A small network was trained on made-up records. Each row is its average activation on records with the value named, seen along a few directions.
Related values have similar rows: they may be neighbours, one step apart, or belong to one group.
Strong random noise was added to every row along 16 fixed directions; ignore it. To show where, here is one row again and again, with new noise each time:
[  41  363 -284  215  198  -44  308 -354  249 -197  345  244 -114   28
  206  101   30   -8   82  -79   70  195  -38   74 -172  168  -64 -244
   21  231]
[ 217 -283  -15  116  108  -45  205  200   50   84 -117 -338   70  -64
  -34 -233  -76 -171  -24  144  -79   38  126  377    3   33  -29 -201
  103 -148]
[ -48  -69  -73 -411  375  153 -186 -205 -384  193  405 -335 -244  121
  -96 -138  -57  146   13   92  476  -87  194  -87   54   57  412   85
  133  -48]
[-110  287   11 -238  261  155    1  -60 -227  238  -19 -128   36 -205
 -158  -23 -328 -129  -69   63  155  114   55  246 -113  206  122  -63
   18  -92]
[  28   29   69  -96   -5   37 -300 -161 -135  -82   91 -330 -163  279
  -70 -152   83   73  -58  147  218 -119  107   88   70  129  235   82
    0   28]
[  60  -70  -29 -268   63  -97  384 -133  367  106  217   95 -108   32
 -170  294  -15  -86   82  -24  -22  -16 -301 -210  345    4 -130  527
   -5   51]
[   2 -142  -65  -90   22   33 -159  -40   77 -170 -171  260   22  -95
  125  109 -123 -286 -141   37  163   -9 -135   93  -83 -184  166  192
  -31  180]
[ -84  162 -127 -481  102  -73  137  266  135  262  214  -85  -90 -361
 -170 -119  -61 -145 -136   53  134  -85  -69 -212  -46  -26   86   65
  -40 -184]
[-315  215 -145  -66  370 -178  187   38  -26   90   38  346 -196 -156
   66   75 -115  -70   -1 -242  -20  251 -169  -21 -136   58 -194   49
   44 -323]
[  22 -150  177 -130  -52  -21 -342  420  -27  103 -143  -92   26 -378
 -211  143 -156 -268  196  -56 -264 -307  -92  -76  256 -202   97  244
 -286  -93]
[-283 -356   38  -41  125 -138  118 -301   -8  -44  -35  130  -77 -177
  -26  254 -232  -78  145   84  108  315  -33 -142   92  -96  154  392
  160 -270]
[ -67 -248   43 -396  -85   65 -106  234 -235  -50 -324  378  121  196
   10   77 -350   22  382 -148 -197 -343  -80 -101  244 -482  -72    4
  -29  110]
[ -34 -169   52 -371   38  100 -206  291 -298   -9  -99  165  -70  173
  -25 -215 -291  -25  202  -32  -81 -387 -100 -171  214 -449   33  107
  -55  -97]
[ 231  -83  180  239  397  221  -41  260  195 -120 -220  184   70 -452
   51 -105 -301 -519  -87 -116 -297 -175 -171  428  -21   -2 -161  197
 -378  216]
[  12 -132  -44  307  231 -253  -48  106  133  -95  224  -14 -365  210
   97  191  487  -57   85 -373 -110   55  -35  -12   80  171 -197  227
  -55  140]
[ 115   -8  -26  107 -130  262   71 -112   90   50   81  137   86 -146
   25  -67   67 -155 -224  158  168   66 -126  113 -210  -32   24  273
   34  233]
[-261  315 -117 -322 -220  -31 -119  237   -4  143 -176  233   41 -264
  -55  127  -12 -365 -338    5  217  165 -149  -62 -339  -57   92  135
   33   68]
[  38 -148  -51  678  -67  151 -127 -131 -250    5  225 -106 -147   90
  222 -594  388  297  -78  205  143  148  140  306 -401   29   -5 -145
  202 -295]


Values of B:
b5: [-469  454  221  -23 -387 -115 -400   18   61 -242 -215  221 -274  172
   72 -200   85 -159  -78   90  210    3   69  -52 -329  138  128  -27
 -146  333]
b11: [-191  104  249 -166 -230 -213  311  579  198  299   44  -44 -273  111
 -327 -243  -93 -356  517   74 -365 -128 -154 -186  331 -145 -209  129
 -105   72]
b2: [ -55  278    9  478  -14   70  219   86  103  142   78  361  -87 -247
  105 -561 -118  171   11  131 -295  -59 -347  126 -107 -167 -374 -110
  -84 -696]
b13: [-178 -113    9 -320  177 -242  -64   29   25 -112  -85 -244  -41   15
  -22  280   81   93  -68 -212   41   52  337 -200   43  219   82 -163
    9  -13]
b4: [-190 -470  -52  197  606 -203  144  -79  134 -151  -76  389 -298   23
  353  -53 -101 -248  268 -197  132  196  146  359  -98 -112   53 -242
  112  163]
b12: [ 136   10  -89  191  386  148   56 -188 -117 -483    4  281  279 -249
  262  254 -184  139 -280 -391 -263   39   -3 -543   19 -150 -164 -100
 -134   11]
b15: [ 101   34 -121 -726 -218  -58  -97 -226  405  150 -101   95  239  -25
 -120  403  -38  296  287   62  219 -439  -36  145  251   59  259 -145
 -182  518]
b7: [  17  -47    1 -256  125 -209 -111  467   45  342 -146 -455 -114 -198
 -160 -211   23 -325 -161  109  180 -103   66  285  -26  149  194 -166
  -79 -110]
b1: [ -92 -486  269 -520  -27   81  281  207  217   -3 -371  249   85  297
  -21 -240 -104  -82  -38   -2   -1 -182   30   21   96 -178 -224  293
  126  303]
b9: [ 405  235  227  312   57  356 -395 -218  136 -590  173 -200  -10 -202
  -10  -49 -148 -427 -645  190  -61 -189 -226 -309   95   21  219  632
 -433  207]
b14: [ 200  120  -52 -349  204  109  224  283  -58  289 -104   73  215   17
  -59 -133 -102  101 -179 -136  -46 -107 -101  107   20   38 -225 -124
  -26  -25]
b6: [  42  107  172 -364 -101  167    8  -46 -103 -194 -161 -209  365   18
 -179  270 -189  252  -79 -205 -291 -230  128 -461  328   50 -140  -21
 -192  192]
b3: [ -20    5  -76  155  303   40   75  151 -365   94 -108  274  124  -45
   28  289 -183  -11   88 -362 -301  205 -162 -119   72 -158 -254    4
   64 -308]
b10: [-138   46  -51  -57  -10  198  273  -27  109  277  234  778  -23   40
  160  -23  339  387  -16 -264   68  -13 -313 -299 -221 -113 -407  361
   30  141]
b16: [ 334   -2  -17  458 -311 -120  -71  495  173   -1  310 -271 -174  297
   95 -250  654  -75   -6  -62 -200 -212   70 -146   14  -32 -186 -232
  -85  312]
b8: [-120   98  154  121  610  133 -232  201 -550  120  -36  -38 -197  -59
   59 -196 -253   -7 -171 -218  -81   42   29   23  -84   76  -71   55
  -73 -486]
A value of B combines one of 4 hidden first parts with one of 4 second parts; all combinations occur once.
Question: b8 and b10 share the first part; b8 and b5 share the second. Which value has the first part of b5 and the second part of b10?
Answer: b16
Question: b11 and b7 share the first part; b11 and b12 share the second. Which value has the first part of b12 and the second part of b7?
Answer: b6
Question: b3 and b9 share the first part; b3 and b14 share the second. Which value has the first part of b14 and the second part of b9?
Answer: b15

Values of V:
v7: [-343  408  456  864  204  112 -356  546 -446   -1 -470  446 -225 -100
   62 -131 -159 -653  -87 -391 -544  323 -303  306 -285   84 -523  377
 -273 -152]
v6: [ 126 -560 -363  145  102 -100  -42  245 -220  587  472 -136  -59 -457
  -54  517  492  120  300 -250  110   60  -10 -218   79 -255  167   59
  195 -142]
v2: [-254 -124 -320 -810 -191 -355  239 -283  307 -103 -241  -40  330 -263
   -6  705 -292 -128   51  113  407  250  365 -241  -41  -60  517 -545
  248  396]
v3: [ -35  698  243  300 -693  143   63 -137 -243 -552 -228  -26  315  252
 -195  -31 -625 -123  108  296 -633  149  -97 -441  173 -169 -153  -17
  -77 -285]
v9: [ -28  470 -132 -406    2 -101    4 -312  309 -162  -39  -64  171   -2
   27  248   36  -57 -529   65  400  200  109  -66 -220  376  237 -201
   14  277]
v5: [ 143 -305  350 -252  269   24 -305 -255  230 -615 -523 -205   16  283
  104 -286 -313 -109 -424  167   88 -328   12  195  273   71  177  215
 -273  142]
v11: [ 450  160 -388  534   91 -255  -86  475 -155 -382 -307  235   73  295
  265  542 -169 -564 -117 -467 -589   35 -487  -15  232 -407 -331 -203
  -84 -102]
v1: [-582  -21  322 -219  286 -120  191   39   20  -61   20  169 -290 -258
 -104 -514 -400  177  392   31 -233   45  188 -166  -50   97 -189  167
 -120 -493]
v8: [-138  254  111 -165 -207 -290 -581  306  -34  116 -698  -19  216 -184
 -116  534 -206 -318  -41   -1  -91   40 -105  351   51  102  210 -199
 -183 -219]
v4: [ 563 -588  -73 -649  230   97  254  475  219  -14   67 -552  121  -23
 -107 -571  -93 -118 -330  184   77 -577  191  -33  239 -243  118  -93
  -21   62]
v10: [-422 -394  338  -18 -104 -538 -372   38  674 -326 -448  -78 -296 -175
   -2  134  469 -179  135 -159   59  -76  266  352    1  396   93  182
 -300  423]
V is arranged as a line.
Question: A walk along V starts at v8 and steps to its neighbour v9. Put v7, v2, v5, v10 in the order it reaches them.
Answer: v7, v5, v2, v10
Question: Fewest steps between v4 and v6?
Answer: 2

Values of M:
m4: [-336  -49  251 -191 -100  211   24   17 -291  437 -114  233 -125  274
 -188   76  113  255  221 -152   19  -79  -52  142   47   72 -298  363
  120   29]
m3: [ -35 -399  180  -73  118 -177  -72 -159  573 -212 -418   11   90 -194
  110 -178  162   34 -262   78  139  -82   -3  408   17  224   25    3
 -141   50]
m17: [ 447   47 -409 -210  212  180 -351  240   80 -208   -8  267   53  123
  456 -152  175 -279 -640  -51  378 -269 -183  358 -336 -142  185 -231
  -73  490]
m15: [  48  -79  184 -115  168 -193 -397  230  120  169  236 -429 -297 -285
 -247   69   89 -173   26  133  101 -170 -136 -167  309  157  336  537
 -288 -304]
m18: [  13  320   63  151 -272  -15 -367 -215 -173 -239  155 -195    5  315
  -28    8   97  315  145   74  -19  -75  162 -236   -7  142  220 -206
 -105   39]
m13: [ 414   28   64  -58 -140    8 -171  355  169   88 -178 -147  131  197
 -103  -75  297 -106 -305    2  -77 -394 -204  234  187  -27 -147  -56
  -92   76]
m12: [ -52  269  158   -2 -320 -107   19  136   49  -98 -155 -463   63  -60
 -211 -263  176  -57 -400  137 -106  126  239  -13 -243  237  -41  -54
   25 -177]
m16: [  -7 -258 -179 -333  526  138  -33  212 -120  242   -9  332  -88  127
  219  -72  195   81 -261 -301  202  -73  -56  305 -159   48 -247  135
  133   95]
m11: [-292  114   -6  561 -624 -212   15  -60 -337 -566 -248  305  -55  702
  142 -105  137  196   58  -96 -375  396  -96 -478  -49 -274 -416   46
  220 -274]
m8: [  35 -182 -160   85 -321   28  312  407 -240  197  -52  136   35  259
   29  161  145 -294 -142  -98 -119  243 -244 -293  -88 -342 -354  207
  296  167]
m7: [-453    6  -93 -271  263 -363  -74 -298 -206  -98  -47  132 -229  218
  114  201  -14  229  -99  -76  266  352   -8 -382   71  -29  186   27
  166 -362]
m1: [-339 -371   70  403   35   98   55 -371    0  -33  -24  451  -21 -322
  162 -185   75  234  263   47   54  260   46  223 -280 -130  -50  184
  125 -187]
m2: [-196  267    0   21  238  172  464 -273   84   86   90  180  220 -310
 -110  348  -68   18  -16 -358 -136  367   77 -128 -145  340 -284  139
   -2  341]
m10: [ 296 -229 -215 -147  151   66  564  272  417  222   22  337    3   80
  189  -87  278  -53 -346 -272   44 -196 -262   53  -93  -93 -453  127
   25  218]
m9: [  48  359   -8 -297  145  -83 -647  366 -378 -134   15 -191 -227  501
  -61  465   98 -387 -343 -429   77  -68  -45 -516  151  -13  175  298
  -89  162]
m5: [-247 -382  314  275 -116    5 -233  223 -389   76  -70 -458  102 -394
 -181   21  -39  190  319  -15 -366    4  453 -122   18   21   27 -163
    1 -326]
m14: [ 168 -641  128   71  317  141  380 -392 -142 -214   66  -67 -176  331
   74 -307 -248  124  259  158   99   13  148   99  232 -134  104  278
  213   70]
m6: [-231  401    3 -121  127 -432  228  357  420  -35   20  115 -317   -8
   44 -245   56  -55   20 -251 -203 -122  -75 -107  -14  194 -384 -172
 -266  -87]
M is arranged as 4 separate groups.
Question: Which other values are in the same group as m3? Give them in the order they are listed.
Answer: m13, m7
Question: Which other values are in the same group as m9? Give them in the order they are listed.
Answer: m17, m15, m18, m16
Question: Which other values are in the same group as m5? Give them in the order they are listed.
Answer: m4, m8, m10, m6

Values of Z:
z6: [ -91  189  192 -139 -329  183 -108 -157  131 -210  -15   93  155 -126
  -58   28 -217 -184   43  217   52 -165  135 -196  -52 -102  206  -47
 -155  438]
z18: [-160   -6   54  -46    6  -28   -4  129  -14  386  156   70 -205   52
 -167 -128  121   62  403  -45   10 -119  -14  242  142  -64  -41   64
   35  -56]
z2: [-307 -182  359 -253 -179  -95  -27 -249  281 -338 -166 -224   27 -125
 -103 -298   10  185  -52  171  101  -39  441 -313 -102  125  138  104
 -111   66]
z8: [ -84   38  -31 -198 -101    9   67  154 -195  260  139 -120   66  115
 -103 -112  211  384  223 -100  -44  -85  169  -94  -28   98 -165 -292
  100  106]
z13: [   9 -599  171 -168 -267 -157  121  176   68  120 -272 -216  131  -46
 -150 -152  138  320   17  143  -87 -183   53 -232  275 -211  -72  131
   51 -350]
z7: [ -98  359  238   17 -140  281 -274  184 -411   39 -107 -228  126   41
 -154 -205 -184 -132 -265  143 -126   24   16 -230  -47    6   11   97
   12 -257]
z17: [   3   24 -122  555 -155 -349  291  169  258 -466 -157 -164   28 -160
  137 -128 -213 -297 -106   57 -537  289  -50 -180  -24 -145 -264 -355
   52 -590]
z9: [  21  -93  160  349 -108  274  -77  -77 -237  198  215   13  -16  -83
    3 -217  235  296 -252  150   73  180 -118 -204 -196   23 -105  486
   76 -412]
z12: [ -87 -402  -68 -344   -9 -138 -387   18 -124  285   93 -244  -61 -147
  -81  134  429  421  237  -41  317 -254  273   46   74   19  355 -235
   24   89]
z3: [-213  -22  258 -168  299  164   74 -182  -33   -8  -32  403 -197  482
   41   23  -90   18  276 -228   -6   23  -28  170  123  151 -252  309
  -46  399]
z5: [ 304  -40 -108  142 -144  182  -22 -247  197  -46  -31   29  298 -385
   95  -21 -248 -149 -350  416  140   44 -197   85  -36 -135  258  135
  -86   -7]
z11: [ 213  -73 -308 -130 -171  335 -212  289   74  496  504  676 -171  -22
  106   57  713   63  186 -213  317 -478 -467  135 -114 -411   25  433
  -16  619]
z16: [-157 -207  253  319  178  -12 -276  189 -507 -360 -262 -118 -139  127
  118   51 -235 -242   32 -115 -230  172  299 -144  -83 -125   90  -13
    5  -71]
z1: [ 261  -50 -212  249  447   47   88   17 -198 -225   30  -29   77 -174
  248   92 -253 -359 -556 -115   99  286 -150 -251 -117 -107   74   29
   34 -195]
z4: [ 167 -101  -38 -173  124  374   57   14 -409  316   42   12  199   70
  -88  -32   -7  221 -252 -124  157  -28  -12 -104 -117  -52  -62  239
  150   15]
z15: [-140  299  127 -173 -249 -190 -120  -12   19 -361 -331 -349   19  220
  -78  -78  -58   19 -232   32  -93   37  252   81  -34  373  -75 -188
  -75   21]
z10: [-273  189   68  -34  151 -210   44 -576  259 -571  -38   13 -147   50
  109 -279  -94  177 -218  176  205  270  144   50 -221  366  169  -28
   16 -182]
z14: [-158  362 -115  203 -521    4  213 -313  -29 -191  -68  -62  187   34
  -38  212   -8  -97 -536  212   49  512 -122 -335 -265   87  -61  206
  240 -243]
Z is arranged as 4 separate groups.
Question: Which other values are in the same group as z5? Give them in the order they are listed.
Answer: z8, z13, z12, z1
Question: Which other values are in the same group as z15? Give them in the order they are listed.
Answer: z17, z14
Question: Which other values are in the same group as z11? Give them in the order they are listed.
Answer: z18, z2, z4, z10
